Each row has a name. Each question is about the rows just above it.

[ 27  12  26 -58 -32  14  86 -66  37 -47 -60  36  30  58 -44  37  42 -18
 -68] -> k_559
[-39 -87  72  71  19 -11 -24  82   2  16  72 -35 -29  20  14  12  33 -59
  81] -> k_397
[ 27  12  26 -58 -32  14  86 -66 -52 -47 -60  36  30  67 -44  37  42 -18
 -68] -> k_941
Where do [-39 -87  72  71  19 -11 -24  82   2  16  72 -35 -29  20  14  12  33 -59
  81] appear?
k_397
Whose row is [ 27  12  26 -58 -32  14  86 -66  37 -47 -60  36  30  58 -44  37  42 -18
 -68]?
k_559

[ 29 -10 -19  33  81  48   9  32  51  -7  22 -17 -49  69   6 -15  36  45
 -15 -12  32  58  -4   9  32 -35] : k_964
[ 25 -14 -16  38  67  57   9  19  40  -5  21 -21 -46  50   5 -71  32  36
 -17  28  39 -55 -44  41  25  -2] : k_174
[ 36  -9 -22  26  77  38  12  27  52  -4  22 -25 -31  68   7 -60  39  38
  10  31  -3 -98 -15  33 -19  42] : k_925
[ 31  -8 -24  15  60  41   5  26  43  -1  21 -19 -14  51   6  -7  39  38
  -3 -19  -1  59  13 -18   7 -26] : k_848
Whose row is [ 31  -8 -24  15  60  41   5  26  43  -1  21 -19 -14  51   6  -7  39  38
  -3 -19  -1  59  13 -18   7 -26]?
k_848

[ -4  11 -15 -23  52 -38  -1 -24 -38 -17  49  24 -30 -13 -15  14   7 -10
  35  15   8 -43 -31   1 -68  12  11 -28 -11 -45  -5 -42  46  42  14 -37
  27  20 -39 -55  34  18 -19   8 -41 -11  15  -3  23 -44] -> k_848
[ 23  -9 -52  38 -20 -25 -10 -12 -81  44  41  -9  -6 -48 -12  30 -19 -29
  -6   1   3 -33  -2  24 -46  -3  -3  -3 -14  29  24 -40  23   7  19 -21
  -1   7  -9 -40  39 -16   3  11 -55 -36  33 -44  27  10] -> k_880
[  6 -54 -41   6 -53 -13  -7  46 -58  16  26 -16 -47  21 -39 -19   3 -30
  11  62 -16   0  20 -17 -22  -9   4  19 -52 -15  15  22  25  55  12   6
  45 -28   2  -6   9 -50  31 -44 -16 -46  13  42  59 -25] -> k_559
[ 21 -33 -74  23  17 -13  -6 -41 -82  42  16 -34   5 -49 -24  46  10 -50
  13   9  30 -13 -25  19 -61  11 -44   8   2  48  51 -40  56 -31  29  10
  16  18  -3 -36  14   3   0 -21 -72 -10  24 -42  64  24] -> k_964
[ -7  13  -4   9 -15  11 -22  23  -3   4 -25 -38  24  -7   1  57   0   0
  55  33 -19 -22  -4  18 -36  43  -6   3  11   8  21   5 -32  12  15  10
 -43  -6  -5 -14  17 -21 -37  26 -52  -4 -17  66  -3  -3] -> k_174
[  6 -54 -41   6 -53 -13  -7  46 -58  16  26 -16 -47  21 -39 -19   3 -30
  11  62 -16   0  20 -17 -22  -9   4  19 -52 -15  15  22  25  55  12   6
  45 -28   2  -6   9 -50  31 -44 -16 -46  13  42  59 -25] is in which row?
k_559
The row with [ 21 -33 -74  23  17 -13  -6 -41 -82  42  16 -34   5 -49 -24  46  10 -50
  13   9  30 -13 -25  19 -61  11 -44   8   2  48  51 -40  56 -31  29  10
  16  18  -3 -36  14   3   0 -21 -72 -10  24 -42  64  24] is
k_964

[-71 -10  25 -18  58] = k_174
[ 58 -61 -17 -63 -55] = k_848
[-79 -62  41  59  -1] = k_941
[ 41 -48  77 -71 -10] = k_18
[-35  42  76  58 -17] = k_556
[-63  27  15  72  38] = k_397
The one value in k_397 and k_848:
[-63]
Whose row is [ 41 -48  77 -71 -10]?
k_18
Which value is in both k_18 and k_941?
[41]
Which value is in both k_556 and k_174?
[58]
Which value is in both k_848 and k_397?
[-63]
Shared by k_848 and k_174:
[58]

[ 73 -45 -49 -50   6 -24] -> k_397
[ 15 -33  94 -23  65 -67] -> k_681
[  9  -2  -1 -18  74 -22] -> k_880
[-23  32 -50 -61 -22  71] -> k_559
[-18  -3  40 -31 -75  23] -> k_848
[-13 -21  25 -19 -95  -2] -> k_925
Shared by k_925 and k_880:
[-2]
The one value in k_397 and k_559:
[-50]
Which value is in both k_559 and k_681?
[-23]

[29 30 30 29] -> k_681
[ 38 -99 -13  20] -> k_556
[-12  74 -99  97] -> k_18
Whose row is [ 38 -99 -13  20]?
k_556
Shared by k_556 and k_18:
[-99]
Whose row is [-12  74 -99  97]?
k_18
The one value in k_18 and k_556:
[-99]

